Each row below holds a small network's activations on one input, seen along a few directions.
In each table, some parts of the input vary, and every possible input appears once, in random order.
A made-up example of a description, with smaller parts first: one of 6 places along a line, together with either a single point or one of 9 places along a line or (one of 3 separate values, together with one of 8 places around a ring).
Shared parts are said once, and a part with two or three values counts as separate values.

Other details of the inputs shift rows strongly along two fixed directions, in all tables alike. That doesn't count.

Rows:
R1: [ -4 -22 -16  13  -9 -13 -39  -3  21 -14 -20  -1  -9 -17]
R2: [-44  -2 -14  29  12 -18 -54  41  19  11 -23 -13   2 -29]
R3: [-12 -17 -24  -6 -11   3 -35 -10  15  -5 -10 -25   7 -26]
R4: [-26   2  48  18  17  -5  18  45  -5  22   9   8   8  18]
R5: [ 24  -5 -29   3 -23 -10 -18 -55 -11 -24 -26  21 -31 -31]
R6: [ 33   2 -42  12  -8 -34 -15 -51   2 -24  -9  -2 -22 -24]
R7: [-22   9  33  -3  17  11  18  44 -14  31  18 -11  25  13]
R8: [ 28  -9 -45 -13  -8  -9 -13 -52  -4 -21  -3 -21  -2 -25]
R9: [ 43  14  13 -23  -9  22  56 -52 -48  -4  16  19  -6  13]
R10: [-12  -2 -43 -11 -12  17 -31  -4  28  -7 -12 -10   0 -11]
R11: [-23  26  22   3  17   7  21  45 -20  32  20 -15  21  13]
R12: [ 52  -8  16 -23  -5  12  55 -43 -24 -14  30   4   3  26]
R13: [-48  -4 -21  -8  -5  19 -56  41  33  10 -16 -17  13 -15]
R14: [-21   9  44  20  22  -8  17  46  -8  26   9   8  10  14]
R15: [ 53  -3  25  -8  -1  -9  56 -41 -13 -21  15  26 -17  33]
R16: [13  8 28 -1  5 -2 35  5 -2 -5 12 28 -5 33]
R17: [ -8 -15 -25 -15 -12  11 -38  -6  22  -8 -14 -19   2 -15]
R18: [-25  19  31  12  15   8  24  52   9  15   5  23   2  29]
Description of these inputs: one of 2 separate values, together with either a single point or one of 8 places along a line.
- The inputs of R4 and R3 match in every part but the choice among 2 separate values. If R15 is changed in the same way as R4 into R3, which row does it become? => R17

Rows:
R19: [ 0 11 26  9 15 -8 24 26 -3 11 20 -2 12 22]
R20: [-38   9  -8  18   2 -15 -47  31  13  12 -26  -6  -4 -24]
R21: [-31  14 -17  13  -4  -2 -37  26  11   7 -16  -9  -1 -20]
R22: [ 22   0 -33 -23 -20   7 -18 -50  -3 -18 -13  -5 -11 -19]
R23: [-16   4  29 -13  17  22  18  42  -8  22  20  -9  25  23]
R24: [ 15  -8  -8 -18 -11  11   0 -18   3  -7   9 -15   7   2]
R25: [ -7  22  18   4   9  15  34  17 -19  17  13   7   3  14]
R26: [-37  -5 -21  10   3   5 -37  32  26  10  -9 -27  12 -17]
R27: [ 39   6   7 -13   0  -1  45 -27 -11  -9  30  -3   2  26]
R28: [-14 -11  26  12   3  -9 -13  22   1   5  -1  -8   5  -1]
R29: [-13 -11 -26  -1  -6   8 -25   1  18   0  -5 -23   8 -14]
R30: [ 24 -12 -39   1   0 -22 -20 -32  14 -22  -6 -10  -3 -14]
R31: [ -8  -2 -35  -3 -12   8 -26 -17   4  -3 -12  -4  -4 -25]
R32: [ 13  -7   8  11  -6  -7   8 -27 -20  -8 -10  12 -15 -12]
R33: [ 25  -2 -19 -17 -15  13  12 -47 -15 -11   2   7  -6 -10]
R34: [ -3  28  22  -2  11  -2  28  18 -17  13  12   7   1  19]
R35: [-7  7 19  4 15 -3 30 25 -4 14 24 -2 14 20]
R36: [ -5  10  26 -18   5  29  24  16 -28  15   9   8  11  14]
R37: [ 20  -4 -11 -13  -8   4   7 -21   2  -8  14 -13   4   8]
R38: [-25   3  14  23   5  -3 -10  25  -5  15 -14   6  -5 -15]
R39: [  0  -7  12   5   7 -19  -9   7   7   1  -2  -9   0  -2]
R40: [-28   8  11 -16  -4  23 -17  22  -6  15 -10  -7  10  -6]
R41: [ 36  11 -20  -9 -13   0  17 -46 -13 -18   6   4 -14  -1]
R42: [-11 -18  -4  13 -10  -6 -33  11  41 -18 -28  25 -22  -1]
R43: [-19 -12  -4  17  -6  -9 -32  -3  -3  -1 -21   5  -9 -30]
R44: [ -6  -8   4 -23  -5  14  -9   2   4   3   2 -19  14   2]
R45: [ 18  16  -8   1   1 -15   7 -23  -9  -7  -3   8 -10  -2]
R46: [ 39 -17  -8  -1   2 -21   9 -37  -4 -20   3   0  -9  -2]
R47: [-25  22  24   6  15  14  25  38 -16  26  15   8  10  12]
R48: [ -4   0 -27 -10 -19  15 -32 -17   3  -6 -16  -8  -4 -23]
R49: [ 31   4 -26 -16  -7   7  10 -42 -15 -14   2   4  -9  -3]
R50: [-13  17  20   0   6  22  28  20 -20  21  11   5   6  14]
R51: [  6 -12 -30   9  -1 -19 -18 -19  16 -11  -3  -9   1 -17]
R52: [-10 -10 -26 -12 -19  18 -28 -20   0  -4 -16  -4   1 -29]
R53: [-15 -23  -6  10   4 -14 -42  11  12  -5 -17 -14   2 -20]
R54: [ 34  -4   4  -4  -9 -17   9 -51 -21 -19  -7  12 -20  -7]
R55: [-31 -21   9  16  -9   0 -43  28  39 -12 -31  23 -16  -1]
R56: [ -3 -28 -12  11  -6 -17 -31 -16  10 -11 -12  -8  -3 -25]
R57: [ 1  0 39 11 12 -9 21 25 -7 11 15  0  5 17]
R58: [ 20  -7 -33  11 -12 -22 -10 -45  -3 -17 -13  10 -19 -26]
R59: [ 36 -10 -25 -19  -3   1  11 -39  -2 -17  12 -10   1   5]
R60: [ -4  -6  35  12  16 -10  26  23  -8  15  17   5   8  13]
R61: [ -2   5 -38  -2  -4   1 -28 -12   5  -9 -15  -6  -6 -22]
R62: [ 27 -11  14 -24  -5  16  41 -27 -17  -3  25   0  12  17]
R63: [14  5 16  8 14 -8 38  1 -8  4 19  2  7 19]
R64: [ 37  19  11   2   1  -9  44 -28 -25  -7  15  19 -10  16]
R65: [-19  15  30   7  15   1  18  49   1  20  21  -9  17  24]
R66: [ 32   6 -23  -3  -7  -9  23 -46 -14 -16   6  13 -13  -5]
R67: [-13  -9  -6  12  -1  -9 -36   1  -4  -4 -25   3  -9 -26]
R68: [-23  -1  41 -14  -2  36  17  43  16   8   2  28   5  39]
R69: [ 33  -1 -10 -24 -23  17  13 -50 -19 -16   1   4  -7  -5]
R70: [-10  -4  29 -13   3  27  27  19 -11  17  17  -9  20  17]
R71: [-8 18 -7 -5  1  2 -6  4 -2  5 -3 -4 -2 -3]
R72: [ 14   2   4  10  -7 -12  -1 -17 -11  -7  -7  10 -15 -11]
R73: [-10  23  23 -11   8  15  21  20 -18  19  12   3   6  18]
R74: [-23  -7 -11  20  -2 -12 -36   8   5   4 -22   4  -8 -33]
R75: [ 31  -9 -25 -10  -5  -6  17 -41   2 -16  15  -7  -1   0]
R76: [-21  13   2  17  10  -5  -3  21  -4  14  -3   9   3  -8]
R77: [-18  15  33   7  24  -9  15  46   1  21  16  -6  17  24]
R78: [-34  -2  -6  19   7  -8 -47  33   7  10 -27  -1  -4 -29]
R79: [ 13   4   4   4  -2 -16  -2 -19 -10  -6 -10   8 -15 -10]
R80: [  6  -6   0   8  11 -18   0   7   2   0   4  -4   3   4]
R81: [ 15  -6  38  -2  10 -14  25  -4 -15   0  13   1   2  19]
R82: [-16  16   1  13  15  -5  -7  26  -6  11  -6   7   3  -3]
R83: [ 30  -6 -19 -11 -15   5  12 -32  28 -33  -4  28 -22  22]
R84: [  3   7  32   5  16 -17  26  19  -6  12  17  -2   7  24]
R85: [-19  26  24   6  20   5  22  44 -18  22  10   9   8  17]
R86: [  1   5 -34   8 -10  -5 -15 -21   3  -9 -15  -3 -12 -22]
R87: [-17   0   8 -16   3  13 -10  21   7  12   5 -20  17   6]
R88: [  2  -7   2  15   5 -15   6   3   4   3   3  -5   1   0]
R89: [ 22  -3 -18 -11   5  -3  10 -17   2 -11  12 -11   4   7]
R90: [ 18   6  16 -20   7   5  34  -6  -9   4  25  -8  10  28]
R91: [ 33  -4   5 -16   2   6  48 -30 -15  -4  31   1   7  22]
R92: [-14 -11 -21  -5 -14  15 -31   8  43 -15 -20  15 -11   7]
R93: [ 14  -3  21   9  12 -16  36   1 -10   7  21   7   5  17]
R94: [-21   0 -24  -9  -6  17 -39   8   4   4 -19  -9   4 -24]
R95: [ -5  10   3  16  -2 -12  -7   7  -5   4  -7   7  -8  -7]
R96: [-22   6 -24   0 -12  12 -38   8   9   3 -15 -12  -1 -21]
R97: [-15  -5 -29   4   6 -11 -35  16  22  -3  -8 -21   7 -13]
R98: [-19   2  26  16  -1  -3 -13  20 -12   9 -11   7  -4  -9]
R99: [ 21   3 -11  -9   1 -16   9 -19   5 -11  10 -12   0   8]
R100: [-12   5  -4  -6  -7  23  -3   0  -8   9  -6  -2   3 -10]
R101: [ 34  -9  22   5   6 -13  43 -24 -15  -5  17   7  -5  14]
R102: [-24   3   4   7   0   6 -11  38  37  -5 -11  23  -8  21]
R103: [-31   3   7  -5  -7  30 -11  21  -8  17 -10  -4   9 -11]
R104: [ 31 -23   0   4  -7 -15  10 -44  -7 -19   0  -1 -10  -6]
R105: [-29 -10  -5  18  -6  -6 -38  33  46  -8 -28  22 -15   3]
R106: [ -9  15  28  19  11  -3  29  22 -20  19   5  15  -2  10]
R107: [ 28  16   8   7   5  -5  46 -26 -25  -2  11  19  -9  12]
R108: [ 14  -4  16 -17   3  16  37  -7 -13   7  27  -1  15  19]
R109: [ 11 -12 -21  10  -8 -23 -23 -17  16 -13  -7 -12  -6 -14]
R110: [-28   4 -14  19   6 -12 -39  27   6   9 -23   0  -3 -23]
R111: [-17  -7  13 -14  -6  21 -10  21   4  10   5 -18  18   3]
R112: [-25   3  32  -5  11  26  20  43  -5  27  17 -11  24  18]
R113: [ 34 -13 -11 -23 -21  17  14 -40  21 -31  -4  29 -18  22]
R114: [ -5   0  -9   7   4  -5   2   8   9   2   5 -13   6   0]
R115: [-36  -4 -11  17  -2  -1 -44  40  51  -7 -28  18  -9   2]
R116: [  2   5  -5 -10   5  -4   1   2   9   0  10 -17   7   8]
R117: [ 19 -24 -34 -25 -15   9 -23 -38   8 -20  -7 -18   5 -16]
- What do these inputs look like to the network? => one of 9 places along a line, together with either a single point or (one of 2 separate values, together with one of 5 places around a ring)
- The inputs of R77 and R44 match in every part but the place on the line of 9. If R30 is changed in the same way as R77 into R44, which row does it become? => R117
- The inputs of R21 and R98 match in every part but the place on the line of 9. If R85 is changed in the same way as R21 into R98, which row does it become? => R67
- The inputs of R47 and R66 match in every part but the place on the line of 9. If R89 is changed in the same way as R47 into R66, which row does it become? => R97
- Change only the place on the line of 9 in R105. List by row number the other rows that result. => R42, R55, R68, R83, R92, R102, R113, R115
- Change only the place on the ring of 5 in R78. List by row number the other rows that result. => R38, R72, R74, R79
- A walk changes only the place on the ring of 5. It starts at R71 and steps to R41. List the rest of the walk in order. => R25, R47, R61
- Change only the choice among 2 separate values in R46. List by row number the other rows that result. => R78
- Change only the choice among 2 separate values in R44. List by row number the other rows that result. => R40
